A small network was shown many inputs. Here are its activations along a few directions, one row for each input.
In each table, some parts of the input vary, and every possible input appears once, in random order.
A made-up example of a description, with smaller parts first: line(6) and (point or line(9) or (values(2) and ring(8))).
Shared parts are said once, and a part with two or three values counts as separate values.
In the rows, zero is written as 128.

Other details of the inputs shift rows strongly along two fixed directions, in all tables alike. That doesn't count.

A family of inputs:
x1: [200 138 167 144 117  96 100  89 139 119 124 235 184 151 133  60]
x2: [ 85  27 181 109 131  45  51 168 121 218 156  83 108 181 149 194]
x3: [130 182  72 113 130 211 184  88 131 105 144 147 108  61 129  51]
x4: [107 167  73 137 157 216 186 110 120  84 156  79  99  55 118 128]
x5: [134 109 124 132 127 129 126  97 128 126 113 100 114 114 141 161]
x6: [205  91 187 127 108  57  71  76 129 107 108 235 168 185 131  90]
x7: [200 142 167 158 123  92 113  93 114  90 110 217 182 157 108  72]
x8: [122 212  78 129 125 214 193 121 119 109 138 153 135  75 119  71]
x9: [135  76 174 136 129  52  76 160 128 129 125 115 132 193 124 183]
x10: [ 84  96 130 124 155 118 113 155 108 151  99  62 101 152 123 177]
x11: [167 138 152 124 112 101 119 130 147  77 136 173 148 148 121 118]
x12: [127 185  85 126 156 212 186  94 121  65 161 145 127  69 110  73]
x13: [ 64 164  61 117 118 192 192 158 146 121 113  32  75  63 139 165]
x14: [112  84 144 153 125  76 100 169 117 168 102  60 130 160 133 201]
x15: [148 131 171 101 126  81 102 146 130 118 142 197 151 186 101 103]
x16: [ 81  94 120 118 146 127 120 138 135 169 158  54  95 119 148 185]
x17: [ 68 151  59 136 147 215 172 141 127 185 149  40  89  43 150 144]
x18: [161 180 137 109 111 142 145 110 129  80 114 222 147 149  96  44]
x19: [149 132 154 116 105  81 116 145 141 107  98 190 139 183 110 101]
x20: [124  78 157 136 120  93  73 146 120 201 133 139 135 145 152 134]
x21: [ 92  96 135 130 118  77 107 195 125 190 107  81 122 172 135 196]
x22: [186 202  89 157 119 214 187  43 139  70 143 186 157  32 131  53]
x23: [177  80 194 137 120  52  73  95 140 118 142 181 155 186 137 145]
x24: [153 135 161 138 131 101 102 130 110 140 118 185 167 179 111  94]
x25: [144 181  89 136 143 207 189  88 116  61 114 137 119  67 110  81]
x26: [164 171 136 118 130 152 142  96 117  79 115 214 152 146  98  41]
x27: [ 94  86 148 145 148  85  89 163 104 183 107  70 130 170 128 185]
x28: [ 70 128  68 131 146 209 173 104 131 137 174  39  82  40 154 172]
x29: [113 131 134 110 116 100 127 162 149 117 136 114 121 136 136 159]
x30: [177 156 144 110 128 138 139  85 141  98 172 225 153 119 117  37]
x31: [ 85 158  62 143 122 196 189 153 133 133 124  25 105  54 143 173]
x32: [ 81  93 141 106 131  73 102 193 135 163 134  80 105 170 126 199]
x33: [121  92 138 119 131  95  98 127 127 156 111 106 113 155 140 154]
x34: [115  77 179 110 149  61  68 165 117 161 135 125 137 211 109 161]
x35: [145 126 127 112 112 138 114 100 121 132 137 177 126 117 137  68]
x36: [ 82 145  65 135 138 200 184 141 124 110 109  28  83  64 126 169]
x37: [ 96 115 121 132 111 101 127 184 136 171 108  64 121 138 151 193]
x38: [196 155 152 128  98 112 136 107 148  56  99 217 160 150 111  70]
x39: [ 95  91 115 151 133 134 110 128 126 186 128  60 117  95 157 188]
Description of these inputs: values(3) and (line(5) or ring(8)).
Q: Changing only the values(3) part turns x14 into x9. The same change can be made to x39. Which row results?
A: x28
Q: Change only the line(5) part in x20. List by row number the other rows that result.
A: x1, x17, x22, x39
Q: Change only the values(3) part in x15. List by row number the other rows that result.
A: x8, x18
Q: List by row number the other rows that have the values(3) part in common with x18.
A: x3, x5, x6, x10, x13, x19, x25, x26, x33, x35, x36, x38

A family of inputs:
x40: [115  71 161 151 149  90  85 144  85 164 115  82 138 165 117 174]
x41: [133 162 115 115 108 159 151 152 130  95  89 154 119 138 106  67]
x42: [156 148 164 121 123  85 128 152 128  70 118 187 150 187  81 114]
x43: [ 61 137  92  89 138 163 157 167 133 154 120  54  71 129 113 146]
x44: [119 195 117 107 135 162 172 123 137  69 143 157 128 140  91 112]
x45: [143  99 177 110  87  40  83 179 131 167  98 160 140 195 130 120]
x46: [100 117 141 141 123  92 114 202 119 115  92  84 118 181 100 185]
x47: [ 59  93 108 123 154 150 119 153  97 187 103  47  89 106 132 158]
x48: [ 56 143  95  83 140 168 155 159 137 159 124  56  72 135 116 149]
x49: [ 86 103 110 106 135 116 124 148 131 132  99  48  82 148 127 216]
x50: [ 94  98 146 119 165  98 104 190 107 170 128  95 119 177 109 156]
x51: [112  55 149 156 129  76  84 136 102 158  70  61 109 167 149 190]
x52: [137  91 167 139 130  93  75 135 105 153  83 171 145 176 126  92]
x53: [134  94 151 161 124  82 106 147 143 143 111  70 142 127 148 195]
x54: [133  83 171 120 119  60  55 124 128 208 125 175 146 179 142 127]
x55: [ 89 105 100 113 133 125 134 156 127 120  93  39  83 129 124 211]
x56: [160 165  94 146  90 159 163 116 149  79  93 150 143  83 142 107]
x57: [102 126 100 149 142 148 151 126 156 148 145  41 114  82 150 198]
x58: [135 107 193 114 126  36  84 169 131 112 116 167 145 241  92 160]
x59: [142 166  94 127 119 181 150  91 126 142 143 179 137  63 135  55]
x60: [150 115 162 124  81  66  91 177 135 154  90 171 145 188 135 103]
x61: [174 124 121 124 126 190 147  54 148  65 194 176  88  47 142  72]
x62: [ 88 139  97 132 167 194 153  96 104 145 158  80 117  98 119 147]
x63: [142 169 124 120 135 137 140 134 130 146 164 183 153 125 128  82]
x64: [130 138 119  73 113 139 140 108 139  76 190 178 112 112 132  35]
x65: [167 127 153 140 149 129 116  79 105 112 145 192 165 156 104  85]
x66: [135 168 102 105 101 151 166 140 140 126 132 157 125 107 127  71]
x67: [ 71 165  93 107 176 190 163 147 119 149 156  89 103 114 113 129]
x68: [162 152 111 137 108 139 143 118 131  54  76 152 133 130 116 109]
x69: [ 93 100 104 174 127 151 120 154 107 193 126  34 126  94 155 187]
x70: [171 159 117 154 128 150 161  96 156  88 140 135 154  75 135 117]
x71: [111 115 113 151 152 123 132 141 118 110 108  31 112 112 123 197]
x72: [172 144 161 134 145  96 109  80 135  80 131 171 156 172 115 128]
x73: [157 101 172 142 125  86  75 101 128 179 154 171 172 174 133 139]
x74: [154 134 170  94  97  69 100 132 152 154 128 209 150 199 128  84]
x75: [ 89 168  94 125 134 168 180 173 119  84 119  72 104 102  94 156]
x76: [ 98 108 124 141 141 114 121 130 155 169 142  43 119 122 154 222]
x77: [179  80 177 126 135 120  84  80 130  99 208 207 147 128 120  79]
x78: [126 115 115 118 151 191 154  99 158  71 200  84  92  40 147 145]
x79: [160  67 186 129 132  47  70  94 115 141  99 156 133 203 131 151]
x80: [119 148  89 144 158 166 166 115 124  88 131  52 110  80 117 165]
x81: [120 130 146  93 122 125 142 130 140  48 197 170 128 116 128  96]
x82: [156 136 113 138 134 157 156  69 112  87 113 145 121  97 126  95]
x83: [161 125 175 142 139  88  91 168 109 119 104 198 164 200 105  82]
x84: [122 162 107 116 125 171 131  82 137 166 151 174 133  94 143  79]
x85: [134 163 129 126 151 154 147 150 106 106 128 159 141 128 103  76]
x86: [181 112 160 153 119 103 100 103 119 148 146 183 179 142 127 104]
x87: [155 181 119 134 124 153 151 142 117 123 147 182 158  99 128  66]
x88: [ 92  68 150 117 152  93  81 147 106 189 105 107 113 164 123 145]
x89: [ 99 133  96 146 114 167 125 137 116 181 112 102 119  79 157 117]
x90: [145 145 113 168 140 178 146 101  94  99 119 139 155 105 117  87]
x91: [156 165 153 122 104  99 141 132 150  91 143 214 168 157 114  98]
x92: [104 119 111 137 161 127 133 125 129 122 129  41 106 123 124 202]
x93: [ 97 113  94  92 129 184 158 116 152  77 174  77  67  49 153 153]
x94: [118 147 111 113 152 176 138  89 119 135 131 166 121 106 116  67]
x95: [125 121 127  93 148 132 122 122 124  98 216 176 134 114 133  62]
x96: [181 128 147 133  89  91 120 120 148  91  91 183 159 137 136 118]
x97: [101  87 106 154 119 137 135 128 125 179 107  32  97  81 167 191]
x98: [ 73 131  98 149 110 132 148 207 134 148 113  43 111 115 133 202]
x99: [153 139 152  99  94  87 115 136 149 144 127 198 145 177 128  79]
x100: [156 166 104 147 128 188 158  75 127 130 170 165 157  75 129  85]
x101: [199 144 151 177 111 103 122 106 154  82 107 172 182 122 139 100]
x102: [154 185  97 114 105 173 174  77 161  84 132 178 139  89 141 102]
x103: [162 140 127 135 114 143 140  58 144 134 137 171 135 105 154 107]
x104: [172 156  98 170 101 177 165  74 134  99 106 156 143  64 159  76]
x105: [128 190 103 114 163 191 173 119 121  98 155 176 135 111 100  57]
x106: [160 105 184 126 125  43  75 171 119 173 139 190 168 199 127 117]
x107: [123  75 142 141 118  89  99 112 137 188 119  90 113 140 163 185]
x108: [125  80 152 119 118  61  91 161 120 119  70  85 113 181 120 201]
x109: [153 158 108 146 152 188 165  81  99  92 149 157 151  88 102  74]
x110: [ 94 165  85 101 123 185 178 158 125 111 106  90  90  94 104  98]
x111: [142  81 178 130 109  56  56 141 114 197 104 166 151 165 143 123]
x112: [129 141  74 146 122 193 183  86 133 134 134  87 106  36 155 129]
x113: [ 71 126  98  96 135 148 151 180 126 151 110  58  76 133 110 147]
x114: [157 144 161 129 102  75 129 155 142  98 131 198 166 162 111 114]
x115: [ 91 167  92 136 111 162 181 174 134 112 131  82 120  80 125 156]
x116: [190 149 143 168 129 112 122 100 128  51  96 163 168 143 115 100]
x117: [ 90  22 165 106 141  53  28 146 122 197 181 108  85 163 140 162]
x118: [142 109 179 107 145  92  76  93 123 154 118 212 147 191 118  79]
x119: [ 95 164  85 149 130 179 154 182 115 162 135  85 120  82 147 130]
x120: [105 152  73 119 114 177 175 119 155 121 126  86 103  72 148 165]
x121: [100 105 156 112 141  73  83 174 128 214 153 118 135 188 141 170]
x122: [168 168 108 160 117 188 159  88 113 115 147 159 167  61 131  76]
x123: [127 118 184 116 109  44  94 160 149 145 135 170 159 210 123 164]
x124: [168 144 120 142 126 156 152  66 108  74  98 158 132  95 129  80]
x125: [ 72 123  96 103 139 143 138 134 134 131 108  41  77 135 131 216]
x126: [ 79  95 114 124 151 137 123 102 115 165 116  44  79 130 148 200]
x127: [124  93 131 122 106  85 113 154 147 146 100  93 119 142 146 195]
Q: Changing only one part turns x81 into x77. The same change can be made to x98. Which row results?
A: x69
Q: Changing only one part turns x105 into x65. The same change can be made to x121. Which row results?
A: x73
Q: What do these inputs look like to the network?
A: ring(8) and (point or (values(2) and line(5)))
Q: Change only the values(2) part in x114. List by row number the other rows that result.
A: x42
Q: Change only the values(2) part in x59. List by row number the other rows that result.
A: x88
Q: List by row number the other rows that have the ring(8) part in common with x125.
A: x49, x55, x56, x68, x93, x96, x102, x108, x120, x127
Q: Change only the ring(8) part in x75. List by row number the other rows that result.
A: x40, x47, x71, x85, x108, x110, x124
Q: Change only the line(5) part in x101. List by row number the other rows that result.
A: x53, x57, x70, x76
Q: List by row number the other rows that have the ring(8) part in common with x60.
A: x41, x43, x45, x48, x64, x66, x74, x99, x110, x113

A family of inputs:
x128: [105 113 129 130 132 114 117 157 121 160 117  95 121 144 128 157]
x129: [177 120 171 132 110  74 101 121 137 104 111 192 159 176 121 110]
x130: [129 154  90 129 139 200 164  77 130 115 170 134 118  53 141  86]
x131: [ 80 138  79 134 142 180 165 141 123 134 124  37  92  80 133 174]
x132: [ 84 101 117 131 133 117 122 165 128 158 117  42 102 129 138 203]
x133: [125 135 127 120 135 136 134 125 126 113 135 135 125 130 120 118]
x134: [167 126 167 126 110  79 100 131 132 124 113 198 160 178 121  97]
x135: [150 200  79 132 124 212 198  85 134  59 133 158 132  55 121  65]
x136: [147 130 116 142 128 158 136  84 128 125 146 139 133  86 143 109]
x137: [106 108 134 129 133 107 110 156 119 161 113  96 121 152 128 158]
x138: [ 81  87 134 120 142 102 105 169 122 167 128  58 100 154 130 195]
x139: [165 118 174 119 119  75  97 126 134 109 131 199 155 181 117 102]
x140: [125  71 161 136 131  80  74 129 121 193 131 120 133 156 148 157]
x141: [164 150 136 135 122 129 137 109 130  89 121 174 151 130 117  96]
x142: [167 128 167 128 111  80 101 132 130 122 116 199 162 176 120  95]
x143: [128 135 128 116 127 128 134 130 134 115 137 138 125 130 123 122]
x144: [ 82 116 107 126 133 136 131 161 121 166 116  60 101 121 134 171]
x145: [121 174  87 118 134 196 178 108 132  90 146 131 113  74 121  92]
Q: Changing only one part turns x144 into x145. The same change can be made to x134. Which row results?
A: x143
Q: What do these inputs look like to the network?
A: values(3) and (point or ring(5))
Q: Change only the values(3) part in x130. List by row number the other rows that result.
A: x136, x140
Q: Change only the values(3) part in x128. List by row number the other rows that result.
A: x138, x141

A family of inputs:
x146: [130 120 148 128 124  93 113 144 127 131 109 133 134 168 120 140]
x147: [139  81 161 137 129  82  85 128 123 160 122 126 132 162 138 147]
x148: [ 91 162  82 120 138 185 168 146 125 135 133  88 107  87 125 126]
x149: [121 177  87 123 127 194 178 118 127 104 142 133 120  73 123  87]
x150: [180 149 151 128 115 112 126 102 132  75 121 216 161 149 115  71]
x151: [114  97 133 140 139 117 107 128 120 160 132  93 123 125 139 159]
x152: [128 123 148 127 124  97 112 148 126 132 107 135 135 170 119 139]
x153: [149 161 116 125 125 157 152 105 132  82 134 158 135 108 117  92]
x154: [123  93 158 122 123  77  89 154 125 152 123 133 131 173 130 146]
x155: [ 86 150  87 121 136 171 161 148 125 144 134  77 104  93 128 139]
x156: [168 180 118 127 116 165 166  95 132  65 127 196 149 103 111  60]
x157: [ 93 140  92 124 143 169 160 133 130 121 136  69  96  90 127 157]
x158: [107  90 150 121 132  90  97 157 129 161 130 101 120 163 132 165]
x159: [111  67 158 128 132  74  75 141 127 188 121  94 118 162 148 179]
x160: [125 124 116 136 133 151 132 108 125 141 146 121 127  97 141 130]
x161: [ 96 138  83 146 128 164 165 145 133 122 109  34 101  81 139 189]
x162: [178 146 157 119 123 113 124 102 137  91 141 218 159 149 116  66]
x163: [162 105 160 132 118  93  93 101 131 141 136 178 151 152 135 110]
Q: What do these inputs look like to the network?
A: point or ring(5) or (values(2) and line(6))
